These are the activations of a small neural network, seen along a few directions. Each row is one input.
Each table varies a few parts of the input and shows all the possible inputs, shuffled.
Descriptions start from the smaller parts, as in this example, which fits no table here: values(2) and (point or ring(11) or (line(4) and ring(8))).
Shared parts are said once, and a part with two or three values counts as separate values.
In the rows, 128 means zero.

Other details of the inputs shift rows strongly along two fixed directions, in all tables alike. That doesn't count.

A family of inputs:
x1: [125 127 209 129  94 125 169 129 143 126  75 129]
x2: [125 110 100 118 108 117  99 102 151 153 231 105]
x3: [161 187 122 164 142 145  66 165 111 152 136 138]
x4: [115  65 114 104 160  94 114  74 146 146 226 124]
x5: [ 99  87 108 117  89 100 163  90 149 100 139  83]
x6: [148 152 112 123 132 121  81 147 129 153 182 130]
x7: [124 145 115 141 129 108 104 149 131 120  99 131]
x8: [115  94 116 113 106 153 196  77 149 106 151 103]
x9: [104 120 134 130 150 116 170 121 121 108  84 132]
x10: [134 132 109 135 141  99  64 137 137 141 162 138]
x11: [137 154 124 141  92 146 162 137 117 104 102 103]
x12: [164 160 194 151 146 114  67 156 144 176 122 179]
x13: [123 143 147 122 128 169 181 130 117  93  82 121]
x14: [100 111 119 108 114 143 206 107 147 110 117 114]
x15: [146 127 118 123  95 115 147 174 114 103  67 137]
x16: [137 103 129 112 135 125 165 139 119 105  85 151]
x17: [109  73 113 116 162 100 106  78 148 149 220 130]
x18: [134 135 138 135 130 164 169 127 107 103  53 142]
x19: [133 159 112 142 131 130  85 141 133 154 161 120]
x20: [108  62 104 121  72 110 165  88 144 110 148  73]
x21: [143 150 118 133  83 140 163 151 119 103 110 127]
x22: [137 143 136 136 127 167 173 144 109  99  35 158]
x23: [ 96  93 109 115 158 108 110  74 150 165 217 113]
x24: [131  92 118  94 104 145 199  90 143 100 155 115]
x25: [122 154 113 137 143 107  67 126 131 153 159 114]
x26: [169 151 134 135 176 152  73 149 104 147 120 177]
x27: [149 123 192 117  92 108 168 137 148 130  91 152]
x28: [128 149 106 126 134 102  71 138 135 151 169 136]
x29: [143 157 199 146 109 123 153 157 144 137  44 160]
x30: [123 116 145 126 128 166 161 115 106 105  89 129]
x31: [151 140 131 145 185 131  71 160 113 148 108 178]
x32: [128 134 121 111 178 108  92 129 128 159 171 152]
x33: [139 119 109 152 133 115  60 139 129 156 153 122]
x34: [108 136 134 132 149 120 175 146 120 103  53 152]
x35: [119 136 124 110 130 142 180 141 136 113 102 144]
x36: [120 125 129 124  75 147 177 117 121  94 133  84]
x37: [106 110 131 116 162 143 105  92 140 154 207 103]
x38: [104 123 118 119 126 108  81 103 135 145 197  93]
x39: [133 113 112 129  90 115 143 155 127 109  92 129]
x40: [123 153 124 124 178 116  96 146 125 152 134 164]
x41: [117  79 185 120  75 109 187  72 171 136 138 100]
x42: [155 131 112 148 118 132  69 138 116 152 169 138]
x43: [144 143 132 155 188 135  71 151 113 153 102 165]
x44: [148 112 106 120  99 126 113 105 132 139 220 104]
x45: [109 150 112 122  99 111 152 143 134 111  89 120]
x46: [113  54  96 121  58 127 160  61 147 125 205  75]
x47: [125 148 128 135 177 143 100 122 132 157 154 128]
x48: [121 155 120 129  98 135 162 143 128 109  96 104]
x49: [142 161 124 122 119 107 138 184 116  94  49 152]
x50: [114 139 147 141 193 121  88 137 110 141 127 144]
x51: [135  73 112 119 139 142  98  66 140 152 221 131]
x52: [144 165 154 158 202 144  57 175  91 146  77 167]
x53: [131 145 135 129 129 164 184 122 124  99  79 123]
x54: [104  60 121 117 116 124 181  73 138 111 136 101]
x55: [132 119 126 146 137 121  55 139 118 148 156 109]
x56: [127 139 128 100 129 140 191 150 129 105  88 144]
x57: [115 175 147 136 197 128  76 156 105 154 116 151]
x58: [110 102 103  88  76  96 175 108 144 106 153 104]
x59: [135 155 140 143  91 155 153 170  94  94  45 123]
x60: [151 127 117 125  82 134 151 150 109 108 101 132]
x61: [148 134 117 157 128 138  65 123 114 155 162 114]
x62: [ 83  93 119 103 121 113 194  79 142 117 143  99]
x63: [127 161 135 145 153 115  65 161 114 127 107 129]
x64: [142 200 139 151 160 144  51 181 107 150 123 134]
x65: [137 140 128 119 119 158 186 136 129  97  88 146]
Each input here is: line(5) and (point or (values(2) and ring(6))).
- The inputs of x8 and x13 match in every part but the line(5) part. If x23 is changed in the same way as x8 into x13, which row does it become? => x57
- The inputs of x35 and x14 match in every part but the line(5) part. If x42 is changed in the same way as x35 into x14, which row does it become? => x46
- List by row number the other rows that have the line(5) part in common with x4. => x6, x15, x16, x24, x26, x27, x32, x44, x49, x56, x58, x60
- Change only the values(2) part in x63. List by row number the other rows that result. => x50
- List by row number the other rows that have the line(5) part in common with x5. => x9, x11, x18, x20, x25, x41, x47, x48, x53, x54, x61, x62

A family of inputs:
x66: [133 104 143 138 182 126  67  96 136 175 187 140]
x67: [130  97 103 122  97 129 130  94 136 130 196 100]
x68: [139 135 130 121 120 152 172 136 120 107  87 146]
x69: [ 97  98 138 103 119 118 177  95 143 115 148 103]
x70: [139 133 113 130 132 142 135 151 104 103  82 142]
x71: [113 149 122 125 106 124 163 142 125 104  89 117]
x72: [126 115 102 127 168 132  90  98 134 152 201 126]
x73: [115 139 110 134 134 115  98 140 119 127 125 118]
x74: [135 172 128 144 198 131  54 151 118 167 146 154]
x75: [125  71 143 125  85 126 160  86 147 127 158 107]
x76: [102 108 121 110  94 122 171  98 146 119 149  99]
x77: [102  82  94 109 122 128 169  98 132 103 143 108]
x78: [115 101 147 134 168 111  82  90 141 167 186 122]
x79: [127 161 111 146 196 120  44 156 108 153 136 144]
x80: [161 170 151 146 140 143  85 169 112 145 113 153]
x81: [149 151 152 127 134 149 147 152 115 114  80 155]
x82: [143 150 136 110 108  73 166 204 129 101  19 192]
x83: [131 165 154 124 142 149 180 174 111  98  28 161]
x84: [136 166 153 131  85 136 178 171 124  95  42 129]
x85: [125 121 152 148 156 109  50 102 144 178 188 122]
x86: [127 108 113 112  99 142 193 109 127  92 113 122]
x87: [158 181 130 154 155 134  41 161 121 171 151 143]
x88: [144  91 146 135 153 130  83  87 137 165 189 134]
x89: [ 96 102 107 109 120 119 176  96 139 108 148 101]
x90: [126  98 117 114  82 138 173 103 138 118 156 108]
x91: [108  79  95 112  64 114 168  98 137 100 154  75]
x92: [130 137 121 127 161 145 123 127 128 140 135 146]
x93: [152 191 127 151 126 135 100 183 110 126  78 140]
x94: [146 164 162 158 120 129 114 167 125 130  57 144]
x95: [ 95  93 140 101  76 114 193  87 152 107 148  87]
x96: [144 133 107 140 125 132  88 149 108 131 136 129]
- What is each input in this table made of? => point or (line(5) and ring(6))
- Change only the ring(6) part in x88. List by row number the other rows that result. => x66, x75, x78, x85, x94
- Change only the ring(6) part in x74. List by row number the other rows that result. => x68, x76, x87, x90, x92

A family of inputs:
x97: [156 157 127 139 105 122 122 179 116 117  70 156]
x98: [127 125 149 116 147 144 166 133 116 107  91 142]
x99: [137 160 150 127 138 124 137 159 125 129  81 159]
x100: [135 163 130 148 126 150 127 162 108 116  69 131]
x101: [105 131  84 109 121 116 184 145 124  90  82 135]
x102: [139 137 140 139 161 148 142 144 114 119  68 160]
x103: [126  81 124 117 142 137 150  85 139 131 166 134]
x104: [119  99 116 131  95 116 126  96 142 133 174  89]
x105: [116  86 141 107 116  97 131 103 147 133 168 118]
x106: [143 171 140 135 116 131 125 174 113 119  84 134]
x107: [121  92 118 120 118 143 128  89 120 120 180  98]
x108: [142 154 134 145 108 119 115 175 112 114  62 137]
x109: [134 109 122 109  71 114 168 136 134 102 119 119]
x110: [ 91  97  81 115 138 104 126  99 135 122 172  98]
x111: [116  92 134 118  98 104 170 116 144 113  99 129]
x112: [151 133 114 137 138 152 111 131 113 129 134 143]
x113: [115 130 138 126 111 133 185 122 140 111  78 128]
x114: [139 166 152 150 192 138  55 152 111 164 130 153]
x115: [141 149 129 125  97 130 153 155 125 113  99 131]
x116: [149 165 141 158 193 140  53 152 119 170 120 166]
x117: [132 136 124 116  92 149 185 143 121  98  92 126]
x118: [133 140 119 137 108 149 153 141 120 113  85 127]
x119: [121 125 142 111 119 140 191 130 130 108  90 140]
x120: [128 115 112 122  89 145 179 119 131 107 118 118]
x121: [ 98 115  88 117 159 105  91 111 125 136 189 107]
x122: [163 173 138 148 154 117  30 182 110 158 136 152]
x123: [132 138 146 139 162 146 137 145 110 116  67 150]
x124: [141 117 112 134 113 121  99 110 141 151 188 118]
x125: [113 118  82 108 157 107 100 116 132 137 194 124]
x126: [135 168 140 143 115 130 123 169 111 118  78 129]
x127: [136 126 112 135 120 133 104 105 144 149 190 115]
x128: [111 113 146 108 105 116 181 116 139 112 112 118]
x129: [147 160 136 130 137 157 131 164  97 108  81 143]
x130: [108 126 152 120 107 118 180 130 129 105  79 121]
x131: [139 101 105 134 136 144  95  94 125 143 183 117]
x132: [130 179 103 134 200 115  45 172 106 150 141 151]
x133: [146 129 120 141 111 114  96 146 126 135 122 132]
x134: [136 131 118 127 122 133 103 110 142 148 196 112]
x135: [144 154 150 155 176 105  39 161 121 163 116 160]
x136: [104 108 140 119 125 122 138  87 146 136 169 102]
x137: [109  83 142 115 115  96 126  99 144 133 165 113]
x138: [135  95 111 111 115 145 138  94 127 123 185 114]
x139: [122  97 139 125 166 134 104  94 126 143 177 124]
x140: [106 103 138 122 117 134 179 107 135 111 103 114]
x141: [130 122 111 140 121 132  99 100 144 150 184 106]
x142: [125 114 117 128  80 125 171 120 136 110 110 108]
x143: [125 121 123 129 104 153 175 130 109  88  73 117]
x144: [132 120 120 126 130 138  94 109 128 147 196 107]
x145: [117 133 131 125  93 147 178 137 115  95  85 110]
x146: [140 165 148 157 179 119  48 152 122 168 122 152]
x147: [121 135 150 118 135 139 164 136 124 116  93 136]
x148: [123  81 128 115 112  99 137  99 152 136 163 131]
x149: [122 136 129 121  98 136 158 125 134 114 132 104]
x150: [111 110 140 112 126 123 143  90 148 137 173 107]
x151: [117 105 128 120 122 125 149  88 154 139 168 121]
x152: [114 109 116 131 102 129 131  91 145 131 174  87]
x153: [130 135 136 129  91 117 139 158 117 105  86 123]
x154: [132 103 137 116 135 100  99 113 145 152 179 139]
x155: [137 151 141 136 149 143 143 152 122 128  77 163]
x156: [111 129 129 123  87 136 173 119 132 104 117  96]
x157: [133 143 141 131 126 123 153 145 131 125  81 153]
x158: [118 124 137 138 151 123  94 100 144 156 169 117]
x159: [157 158 146 139 201 145  68 152 111 157 132 176]
x160: [115  92 127 124 117 111 139  88 151 141 161 115]
x161: [132 149 143 125 147 131 122 127 138 144 137 142]
x162: [131 167  89 145 194 116  50 163 112 152 129 154]
- The inputs of x101 and x162 match in every part but one. If x112 is changed in the same way as x101 into x162, which row does it become? => x131
- The inputs of x142 and x104 match in every part but one. If x113 is changed in the same way as x142 into x104, which row does it become? => x158
- What is each input in this table made of? => ring(6) and (point or (values(2) and line(5)))
- Change only the ring(6) part in x153. List by row number the other rows that result. => x97, x108, x109, x122, x133
- List by row number the other rows that have the ring(6) part in common with x144. => x98, x105, x106, x122, x128, x129, x132, x147, x149, x150
- Change only the values(2) part in x112. List by row number the other rows that result. => x103
